A small network was shown many inputs. Here are its activations along a few directions, one row for each input.
Each table varies a few parts of the input and shows all the possible inputs, shuffled.
A made-up example of a description, with smaller parts first: one of 4 places along a line, together with either a single point or one of 9 places along a line or (one of 2 separate values, together with one of 8 places around a ring).
Shared parts are said once, and a part with two or three values counts as separate values.
In the rows, zero is written as 128.

Other details of the inputs vary at random and push rows far along two fixed directions, the same in every table; ignore that.

Rows:
R1: [155 123 141 120 101 129 158  93 135 148 115 154 162]
R2: [148 140 136 127 120 150  51 149 115 122 169 109 106]
R3: [111 122 127 130 135 119  92 141 128 142 125 124  92]
R4: [ 86 127 102  89  54 146 138  66  82 125 100 128 167]
R5: [128 135 150 109 209 152 157 174 121 121 101 104  81]
R6: [120 125 120 147  97  86 109  86 135 133 132 146 147]
R7: [158 124 150 127 104 123 160  93 130 136 115 150 163]
R8: [128 132 144 133 103 129 118  91 116 159 118 153 159]
R9: [118 144 140 160 111 120 126  98 113 129 141 144 175]
R10: [142 151 130 124 126 146  54 147 111 116 179 105 113]
R11: [182 141 107  86 133 169  80 169 130 126 177 106 103]
R12: [126 136 145 141 111 115 129  79 114 145 119 152 167]
R13: [169 157 147 126 138 198 100 172 114 103 184 104 133]
R14: [148 170 151 118 148 185  62 148  89 118 180 103 132]
R15: [154 108 119 126  90  99 147 104 155 134 131 142 138]
R16: [140 110 110 152  94 105 150 120 171 119 146 136 160]
R17: [181 147 151  96 132 195  94 156 108 128 164 110 118]
R18: [174 141 115 122 128 165  87 183 135  90 204  96 114]
R19: [114 140  82  66  79 194  44 149  78  98 168  70  91]
R20: [131 135 153 141 106 124 120  89 112 145 118 150 161]
R21: [145 132 137 144 110 119 168 102 132 120 137 145 176]
R22: [159 109 125 130  94  97 148 102 152 127 130 141 141]
R23: [ 83 126 126 152 193 133 101 200 132 116 124  99  60]
R24: [154 119 119 128  99  92 153  99 151 121 139 137 149]
R25: [139 125 135 148 103 132 163 109 147 128 131 148 183]
R26: [135 150 119 142 129 158  46 175 117 101 203 102 115]
R27: [100 120 113 171  92  96 109 111 154 130 142 142 162]
R28: [ 59 109 140 166 171  98 180 128 141 150  57 150 130]
R29: [111 132 116 152  99  82 112  93 140 126 142 142 156]
R30: [142 131 135 146 108 120 168 109 137 115 141 150 181]
R31: [102  93 112 150 162  63 206 139 167 122  81 134 101]
R32: [117 128 102 132  95  91 105  95 138 153 127 155 150]
R33: [118 119 121 142  89  94 106  94 140 149 126 149 142]
R34: [120 114 122 137 186 131 148 201 153 108 120  98  63]
R35: [158 130 142 125 111 121 161  86 128 132 121 150 167]
R36: [121 140 146 141 111 112 133  84 114 142 121 149 172]
R37: [127 132 146 136 102 127 119  91 115 154 121 152 157]
R38: [111 116 147 125 177  98 204 120 134 139  61 142 116]
R39: [127 105  74  73  44 131 153  90 124  97 127 109 134]
R40: [ 71 101 107  59 174 161 200 155  99 116  35  95  54]
R41: [182 130 124 100 118 162  87 159 136 126 171 106 102]
R42: [132 132 133  89 202 160 149 174 120 150  85 123  77]
R43: [ 60 116 144 173 172  92 185 127 135 142  61 150 125]
R44: [ 57 120 148 148 237 122 166 186 118 131  61 119  63]
R45: [108  95 123 117 211  95 183 169 153 131  61 113  45]
R46: [151 121 112 132 101  91 153 103 156 115 146 136 154]
R47: [138 151 122 141 131 157  47 168 112 105 198  97 110]
R48: [104 138 135 104 202 158 116 169 103 161  86 125  77]
Description of these inputs: one of 4 separate values, together with either a single point or one of 11 places along a line.
- Changing only the choice among 4 separate values turns R25 into R27. The same change can be made to R38. Which row results? => R10
- Changing only the choice among 4 separate values turns R13 into R34. The same change can be made to R7. Which row results? => R22
- Which other rows agree with R28 in the choice among 4 separate values? List them by row number. => R4, R8, R9, R12, R14, R20, R36, R37, R43, R44, R48

Rows:
R49: [147 149 193 124 242 218 128 221  95 132 121 101  81]
R50: [164 160 194 120 244 198 115 197 117 156 115 118  69]
R51: [116 123 130 172  84  68 125  70 149 154 130 168 179]
R52: [143 123 134 117 191 142 100 200 151 132 130  96  55]
R53: [109 132 139  92 179 174 123 176  94 113 108  87  65]
R54: [130 115 130 165  76  78 164  74 151 111 133 152 178]
R55: [110 118 122 173  81  78 119  74 156 154 124 174 182]
R56: [104 127 124 137  62 103 154  59 116 129 106 156 186]
R57: [132 121 134 162  86  60 135  68 150 141 134 165 175]
R58: [192 142 121  90  85 179  69 124 104 128 181 114 134]
R59: [112 135 121 172  89  67 142  73 140 127 133 161 188]
R60: [ 80  96 105 107 182  96 219 150 146 137  44 135  78]
R61: [120 129 125 131  69  85 136  54 120 150 103 166 175]
R62: [136 119 103 160  80  75 169  93 168 123 145 165 183]
R63: [126 110 105 123  53 110 182  78 144 128 114 158 181]
R64: [ 89  98 119 151 164  93 193 162 164 126  80 136  92]
R65: [ 89  95 119 116 155 114 202 131 130 132  47 124  89]
R66: [ 76 106 139 155 174  82 177 141 141 124  76 129  96]
R67: [ 91  96 125 155 167  90 188 148 152 128  73 128  92]
R68: [186 141 115  84  82 179  75 136 115 129 189 123 135]
R69: [127 121 131 123 183 158 119 205 144 112 132  86  67]
R70: [134 144 122 110  80 195  68 127  97 121 172 116 159]
R71: [105 125 129 175  77  78 143  76 136 127 127 158 187]
R72: [145 112 113 158  74  68 152  89 171 144 137 174 171]
R73: [182 156 130 130 109 154  75 137 123  90 213 106 144]
R74: [192 141 121  80  85 178  69 131 121 129 182 108 136]
R75: [ 69 117 126 162 182  77 166 136 144 139  81 136 104]
R76: [121 128 132 170  84  63 124  69 144 146 125 169 177]
R77: [109 135 135  97 179 161  96 169  98 148 104 104  64]
R78: [182 150 111  92  90 185  87 126 102 108 189 105 147]
R79: [143 154 119 146 103 162  55 137 121 116 201 122 163]
R80: [141 124 147 122 199 137  98 187 130 121 133  97  50]
R81: [127 110 104 115  83  90 186  74 153 132 102 146 173]
R82: [183 152 118 133 103 159  77 144 125 103 210 108 146]
R83: [168 162 131 133 111 152  66 138 114  99 214 109 150]
R84: [154 167 124 103  93 175  69 119  86 110 184 111 153]
R85: [ 93 133 134 104 172 177 114 174  94 128 106  94  75]
R86: [ 70 104 121 121 162 105 154 123 131 162  43 148  94]
R87: [192 143 129 130  99 154  59 142 129 124 203 116 133]
R88: [191 144 134  86  92 174  66 116 100 116 185 111 132]
R89: [ 91 123 134 142 179 162  93 190 124 124 125 104  84]
R90: [ 87  98 131 113 160 107 200 122 128 119  49 123  88]
R91: [113 126 170 149 240 119 215 162 134 148  55 152 122]
R92: [ 79 112 125 111 177  91 192 123 121 131  56 127  94]
R93: [181 153 124  89  96 180  84 118 100  95 193 103 145]
R94: [ 99 124 105 135  73 105 148  62 129 141 111 163 193]
R95: [148 163 121 105  93 179  71 119  91 119 186 111 156]
R96: [135 129 124 119 196 148 117 204 147 112 138  86  67]
R97: [ 96 132 142 141 183 155 100 189 116 124 130  98  77]
R98: [130 109 111 120  55 108 176  70 149 129 109 144 184]
R99: [ 89 106 134 109 171  86 173 119 124 150  48 137  82]
- Changing only one part turns R77 into R85. The same change can be made to R99. Which row results? => R53
- What do these inputs look like to the network? => one of 3 separate values, together with either a single point or (one of 2 separate values, together with one of 8 places along a line)
- Change only the choice among 3 separate values in R81. List by row number the other rows that result. => R74, R98
- Change only the choice among 2 separate values in R89. List by row number the other rows that result. => R70
